These are the activations of a small neural network, seen along a few directions. Each row is one input.
Each table varies a few parts of the input and shows all the possible inputs, shuffled.
Descriptions start from the smaller parts, as in this example, which fits no table here: line(4) and (point or line(9) or (values(2) and ring(5))).
Shared parts are said once, and a part with two or three values counts as separate values.
(in the rows, 128 means zero)

Other details of the inputs vary at random and push rows far along two fixed directions, the same in every table; ignore that.

A family of inputs:
x1: [130 149 122 128 146 158 119 129 135 120 165 135 128 132]
x2: [120 139 137 130 129 154 123 121 115 108 154 107 151 127]
x3: [131 135 134 123 137 160 118 137 130 112 172 141 120 139]
x4: [103 142 119 104 108 117 143 106 123 165  75 131  94 128]
x5: [129 149 123 129 144 142 122 112 119 134 173 111 128 139]
x6: [111 126 138 137 132 157 116 110 124 105 165 119 145 128]
x7: [127 148 128 129 133 156 122 123 115 111 155 103 151 129]
x8: [134 132 134 124 128 157 120 135 118 110 174 128 128 147]
x9: [202  78 126 186 179  44 118 174 157 124 147 126 168 107]
x10: [116 135 142 130 136 160 116 117 117 107 160 112 148 120]
x11: [136 157 125 124 146 157 119 128 122 124 161 117 137 129]
x12: [ 92 129 113 114  87 123 145 107 131 142  61 137 109 132]
x13: [147  50 129 166 117  16 146 151 160 142  39 145 141 102]
x14: [104 145 118 101 110 134 141 121 138 151  68 153  94 121]
x15: [101 128 129 103  98 119 145 114 120 155  73 138  93 132]
x16: [136 139 139 118 131 158 121 138 112 113 164 123 129 138]
x17: [133 147 119 130 134 153 120 123 121 117 164 116 141 141]
x18: [107 130 129  98 102 133 140 129 133 145  73 159  87 126]
x19: [193  63 141 182 171  39 121 169 145 123 156 122 161 115]
x20: [106 140 115 104  96 124 144 116 125 151  60 137 105 129]
Each input here is: values(2) and (line(4) or line(6)).
Question: The inputs of x10 and x6 match in every part but the values(2) part. If x14 is changed in the same way as x10 into x6, which row does it become?
Answer: x1
Question: Change only the line(4) part in x18. List by row number the other rows that result.
Answer: x4, x15, x16
Question: Change only the line(4) part in x5. List by row number the other rows that result.
Answer: x3, x8, x19

A family of inputs:
x21: [ 92 121 148  87  75 151 143 127 111 132  91 158  81 147]
x22: [142  73 142 141 129  82 130 152 141 121 117 153 116 126]
x23: [113 160 130 117 137 176 120  99 115 126 202 122 120 157]
x24: [168 103 137 165 165 113 106 150 134  99 221 124 157 140]
x25: [101 145 136  87  91 171 138 139 126 126  76 161  94 128]
x26: [107 154 116  92  96 126 142  98  99 174  86 114  87 147]
x27: [174 117 140 153 176 142 101 168 141  86 198 131 160 111]
x28: [152 115 117 147 151  88 126 142 157 149 100 148 130 104]
x29: [155 101 120 149 139  61 137 133 141 160 115 121 121 125]
x30: [ 88 163 132 130 122 201 116  89 109  81 158  79 189 120]
x31: [ 99 176 103 102 116 144 144 110 134 161  77 132  96 128]
x32: [151 105 115 149 142  95 128 153 161 129  97 158 131 114]
x33: [136 202 115 102 150 185 121 118  98 131 176  92 139 135]
x34: [115  57 141 172 103  58 141 113 127 116  79 100 171 110]
Question: The inputs of x24 and x32 match in every part but one. If x21 is changed in the same way as x24 into x32, which row does it become?
Answer: x25
Question: What is each input in this table made of?
Answer: values(2) and (point or line(6))
